A small network was shown many inputs. Here are its activations along a few directions, one row for each input.
In each table, some parts of the input vary, and every possible input appears once, in random order.
A made-up example of a description, with smaller parts first: one of 6 places along a line, together with either a single point or (one of 2 separate values, together with one of 5 places around a ring) or one of 11 places along a line.
Shared parts are said once, and a part with two or three values counts as separate values.

Other details of the inputs vary at random and push rows far along two fixed directions, the same in every table; ignore that.

A family of inputs:
r1: 52	-5	17	3	-7	-47	33	32	15	0	3	25	15	49	22
r2: -51	28	32	-18	16	25	-13	-36	-3	-4	41	-23	-33	2	-3
r3: 3	-15	-5	-16	-44	60	24	-18	23	-10	-2	-5	45	0	-4
r4: -7	9	5	-9	22	-30	-20	11	-16	4	3	4	-31	0	12
r5: 19	-2	-3	-19	2	-25	-3	23	-9	-4	-12	10	-9	-4	5
r6: 40	-19	-16	-25	-18	-23	6	34	-9	-5	-21	22	12	-3	11
r7: 9	17	4	-13	17	-37	-4	16	-9	-5	-15	5	-30	-7	1
r8: 6	0	-16	31	19	-31	-8	11	-8	7	-8	6	-7	-5	-5
r9: -27	1	16	-13	-6	38	-3	-24	3	0	21	-14	5	-1	-3
r10: 8	10	2	1	15	-30	-2	11	-7	1	-22	3	-22	-10	-4
r11: 7	8	-7	19	17	-30	-9	11	-5	3	-21	4	-25	-7	-7
r12: -44	14	19	2	21	14	-22	-27	-9	9	27	-16	-24	2	3
r13: -8	5	-6	22	22	-22	-22	5	-9	10	-9	2	-22	-1	3
r14: 4	-2	-7	13	7	-10	-9	7	-2	4	-14	3	-7	-4	-5
r15: -54	25	12	35	40	4	-25	-33	-5	11	35	-21	-28	2	-4
r16: 34	-15	-25	19	-4	-22	9	27	2	-1	-25	12	20	-7	-5
r17: 26	-18	-21	6	-14	-8	1	19	-2	3	-24	15	15	-3	1
r18: -16	3	0	14	-4	27	9	-21	11	-3	16	-14	13	-2	-10
r19: 21	-36	-10	-33	-56	55	25	-2	10	-7	1	6	61	1	6
r20: -3	-8	-5	0	-28	49	26	-20	22	-10	9	-10	42	-1	-8
r21: -20	0	14	-17	-16	42	7	-25	6	-4	17	-14	9	-2	-4
Description of these inputs: either a single point or (one of 4 places along a line, together with one of 5 places along a line).

A family of inputs:
r22: 7	-13	0	-12	-30	36	18	-8	13	-5	10	1	35	9	3
r23: 27	-12	-24	12	-3	-18	2	22	-3	-2	-37	11	8	-18	-7
r24: 35	-7	-13	-3	-4	-29	8	27	-3	-4	-28	16	2	-4	0
r25: -19	15	12	0	10	7	-1	-14	3	-4	14	-11	-13	0	-5
r26: 23	-13	-28	19	3	-23	-3	22	-6	4	-27	10	7	-11	-4
r27: 5	-16	-3	-15	-30	35	16	-7	10	-6	13	1	36	8	3
r28: 40	-15	-16	-10	-13	-23	9	32	-1	-4	-34	19	10	-3	7
r29: -21	10	13	-6	9	8	-9	-14	-3	2	14	-9	-13	-1	-3
r30: -19	12	12	7	14	-1	-11	-11	-2	6	12	-5	-17	8	4
r31: 1	-17	-12	0	-30	45	13	-13	15	-5	-4	-5	36	-6	-8
r32: -13	2	7	-3	5	4	-8	-7	-5	3	12	-4	-9	1	3
r33: -3	11	3	3	16	-24	-5	4	-8	1	-3	0	-19	-6	-2
r34: -3	-3	5	-10	-20	29	13	-13	11	-5	10	-3	17	7	-2
r35: 24	-4	-12	7	6	-34	3	25	-4	-2	-15	12	0	0	3
r36: -4	-6	8	-11	-18	30	10	-12	11	-2	8	-4	18	7	-1
r37: -13	7	7	-8	-1	13	-2	-12	-1	-2	13	-6	-3	-1	-3
r38: 3	9	2	8	12	-22	1	4	-1	1	-6	1	-15	1	-2
r39: -18	18	8	10	34	-32	-25	0	-14	8	5	-1	-40	-1	3
r40: 4	-9	1	-8	-25	33	18	-7	15	-6	12	-3	32	8	2
r41: 5	-15	2	-22	-32	39	16	-7	10	-7	3	-2	29	3	4
r42: -4	-9	7	-7	-19	31	8	-11	8	0	12	-3	19	10	5
r43: -4	0	-14	19	16	-13	-14	4	-9	5	-10	0	-11	-15	-7
r44: -13	-1	6	-9	-8	23	5	-15	4	-3	19	-7	11	1	2
r45: -25	15	12	4	18	1	-9	-14	-2	0	23	-11	-18	0	-2
r46: 50	-20	-19	-2	-20	-22	21	33	4	-3	-30	19	27	1	6
r47: 28	-3	-13	-1	2	-33	4	27	-4	-4	-22	11	-2	-7	0
r48: -7	8	5	10	23	-26	-13	5	-10	7	2	2	-22	3	1
r49: -19	8	8	3	14	-2	-13	-8	-5	4	13	-4	-14	7	5
r50: 4	-16	0	-24	-33	38	12	-6	8	-5	6	-2	29	2	4
r51: -4	4	-13	16	14	-12	-13	4	-8	4	-15	-1	-12	-18	-9
r52: -17	5	11	-5	-5	21	-1	-16	7	1	11	-7	-1	8	2
r53: 5	-3	-14	22	7	-8	-5	4	-2	5	-15	1	1	-8	-6
r54: -20	13	9	-4	13	0	-14	-10	-6	3	10	-6	-20	0	2
r55: -17	4	8	-2	-1	17	3	-15	2	-1	20	-8	7	6	2
r56: -19	13	14	-1	15	0	-8	-11	-3	2	8	-7	-19	0	-4
r57: -2	7	3	5	21	-26	-13	7	-10	6	-1	2	-22	-2	1
r58: 17	-7	-7	4	4	-26	-3	20	-8	3	-12	11	-4	2	6
r59: -18	11	14	8	16	-2	-9	-11	-2	6	13	-6	-15	7	-1
r60: 40	-12	-15	-1	-13	-22	17	28	7	-6	-27	14	15	-1	1
r61: -26	18	17	9	21	-5	-13	-15	-4	6	12	-9	-31	5	-2
r62: -20	14	13	-1	10	7	0	-17	0	-2	12	-11	-12	-1	-3
r63: 9	-1	-5	-1	4	-16	-2	9	-6	0	-3	6	-5	-2	1
Describe the family of inputs behind these rows.
> one of 6 places around a ring, together with either a single point or one of 6 places along a line
The inputs of r23 and r43 match in every part but the place on the ring of 6. If r24 is changed in the same way as r23 into r43, which row does it become?
> r63
The inputs of r26 and r53 match in every part but the place on the ring of 6. If r35 is changed in the same way as r26 into r53, which row does it become?
> r40
List by row number the other rows that have the place on the ring of 6 in common with r29.
> r33, r37, r47, r50, r51, r54
Start at r61 and move only the place on the ring of 6, one step at a time. The first step leads to r41. Which rows follow, in order?
> r50, r32, r58, r42

A family of inputs:
r64: -23	20	16	-2	18	-4	-13	-13	-4	2	8	-8	-31	2	-1
r65: 10	-6	1	5	-3	-5	7	4	0	3	-4	3	8	4	0
r66: -7	13	8	14	21	-25	-16	3	-6	8	-5	3	-31	8	3
r67: -24	5	7	-14	-4	27	-1	-19	2	-5	27	-11	5	0	2
r68: -16	-4	0	5	-6	25	-7	-15	3	3	8	-6	6	1	-2
r69: 6	-2	2	-7	-4	-2	-2	6	1	1	-9	5	-3	5	7
r70: 10	3	2	8	10	-22	3	8	-4	2	-6	3	-7	-2	-5
r71: -10	1	-1	4	-6	23	5	-14	7	-3	5	-8	11	-5	-8
r72: 10	-5	-9	-3	3	-17	-5	16	-7	0	-4	8	0	-1	8
r73: 12	10	-9	8	23	-46	-6	21	-10	-2	-9	6	-22	-8	-1
r74: -22	16	4	9	18	-1	-11	-13	-4	0	6	-11	-22	-10	-9
r75: 12	-9	-13	-6	-10	2	1	8	-2	-3	-16	4	8	-11	-2
r76: 15	-5	-1	-7	-6	-7	10	8	-2	-3	-7	3	6	-5	-3
r77: -21	13	7	5	11	7	-1	-15	3	-3	24	-11	-4	2	-3
r78: 14	-19	-2	-15	-21	15	9	6	1	0	-4	6	24	1	5
r79: 13	-14	-13	-3	-10	1	-2	11	-2	1	-17	6	10	-7	2
r80: 0	1	4	11	14	-20	-10	5	-9	9	-1	4	-15	4	0
r81: -18	10	14	-11	-7	28	5	-20	10	-6	15	-11	0	4	-2
r82: 14	-3	-10	9	3	-20	3	14	0	0	-4	7	5	2	4
r83: 14	-16	-13	2	-21	19	12	2	9	-2	-12	3	29	-2	-1
r84: 7	0	2	-4	7	-19	-3	8	-10	2	-7	4	-11	-5	-1
r85: 6	5	3	1	-1	-5	7	2	7	-3	-6	1	-2	4	-1
r86: -26	3	8	-1	-2	28	-6	-20	3	1	31	-9	6	9	3
r87: 25	-15	-6	-8	-28	15	20	8	14	-4	-13	9	30	9	6
The inputs of r75 and r67 match in every part but one. If r74 is changed in the same way as r75 into r67, which row does it become?
> r73
Describe the family of inputs behind these rows.
> one of 4 separate values, together with one of 6 places around a ring
Which other rows does r81 become when the place on the ring of 6 takes its other values? List them by row number.
> r64, r66, r69, r85, r87
Which other rows does r65 become when the place on the ring of 6 takes its other values? List them by row number.
> r70, r76, r78, r80, r84

A family of inputs:
r88: -23	5	12	2	-11	39	6	-28	14	-1	18	-12	11	10	0
r89: -26	1	23	-13	-5	31	-1	-24	1	3	32	-11	3	12	5
r90: -22	24	9	-28	26	-22	-27	-1	-23	-3	-6	-7	-54	-25	-2
r91: 10	8	1	11	23	-44	-14	19	-11	7	-15	12	-28	5	4
r92: -24	12	0	17	12	10	-6	-20	-1	1	9	-13	-9	-12	-14
r93: 17	-20	-22	-3	-20	15	8	8	1	-3	-13	5	32	-14	-4
r94: 14	-1	-7	11	4	-18	2	13	2	1	-18	7	-3	3	2
r95: -28	-7	3	0	-10	45	-8	-27	0	4	16	-13	11	-5	-5
r96: 36	-22	-9	-20	-35	12	32	16	12	-12	-7	10	44	4	4
r97: -21	-1	15	-17	-9	32	4	-21	1	-2	35	-10	11	8	5
r98: 33	-3	-2	5	10	-48	3	31	-6	4	-24	15	-11	3	4
r99: 17	1	-1	5	2	-20	3	15	2	0	-15	9	-6	7	1
r100: -28	-5	-2	-2	-8	43	-6	-25	-1	0	22	-14	13	-10	-6
r101: 26	-22	-13	-8	-31	18	17	12	14	-4	-15	9	35	5	7
r102: -22	28	24	18	42	-36	-15	-7	-10	8	10	-7	-47	7	-4
r103: 11	7	6	8	25	-48	-9	18	-14	8	-11	10	-26	4	4
r104: -31	3	7	8	-3	41	-2	-31	7	0	14	-17	6	-4	-12
r105: 26	-19	-9	-54	-37	18	8	17	-3	-11	-31	10	13	-19	6
r106: -36	14	11	4	6	30	-2	-29	9	-3	29	-17	-2	5	-2
r107: -28	24	11	22	41	-30	-28	-7	-12	12	5	-5	-44	3	1
r108: 19	-17	-21	2	-17	10	8	10	4	-5	-16	3	27	-14	-6
r109: 27	-7	-21	8	9	-43	-7	32	-11	2	-23	16	-7	-5	8
r110: 17	11	-12	22	24	-52	-5	22	-7	2	-22	10	-23	-4	0
r111: -20	22	4	20	35	-27	-19	-2	-6	4	7	-6	-35	-2	-1
r112: 32	3	-12	10	9	-47	4	29	-3	-2	-24	15	-11	0	0
r113: 11	-2	-18	15	7	-16	-1	11	-4	-2	-19	2	-1	-16	-10
r114: -27	20	15	5	20	0	-11	-15	0	1	24	-11	-23	6	-2
r115: 29	-32	-23	-8	-36	25	15	12	6	-2	-24	10	46	-9	-1
r116: -20	12	17	3	9	7	-8	-14	4	3	15	-8	-15	10	0
r117: 16	3	-5	4	5	-23	4	15	1	-4	-9	8	-5	3	0
r118: -25	-4	9	-7	-12	41	-4	-23	6	2	22	-9	12	9	6
r119: -37	7	10	9	4	37	-10	-32	4	4	18	-20	-3	-5	-11
r120: 30	-17	-6	-11	-34	15	23	10	14	-6	-14	11	32	10	4
r121: -37	11	10	-1	5	30	-8	-28	3	1	32	-15	0	4	2
r122: 37	-21	-9	-18	-37	12	33	14	13	-10	-7	10	43	4	4
r123: -9	20	18	13	26	-29	-5	-4	-6	6	4	-3	-31	7	-2
r124: -35	8	20	-6	1	31	-11	-27	1	4	31	-11	-9	13	3
r125: 29	-22	-14	-18	-29	7	12	19	3	-6	-6	13	30	4	9
r126: -19	3	17	-14	-9	32	10	-21	9	-4	32	-13	13	7	1
r127: 17	7	-8	9	23	-53	-11	26	-13	3	-15	14	-24	-1	3
r128: 31	-26	-21	-1	-37	24	22	8	12	-4	-26	8	43	-8	-6
r129: 31	-4	-8	0	11	-49	3	31	-12	1	-17	16	-6	-2	5
Describe the family of inputs behind these rows.
> one of 2 separate values, together with either a single point or (one of 4 places along a line, together with one of 5 places along a line)
The inputs of r118 and r109 match in every part but the choice among 2 separate values. If r99 is changed in the same way as r118 into r109, which row does it become?
> r117
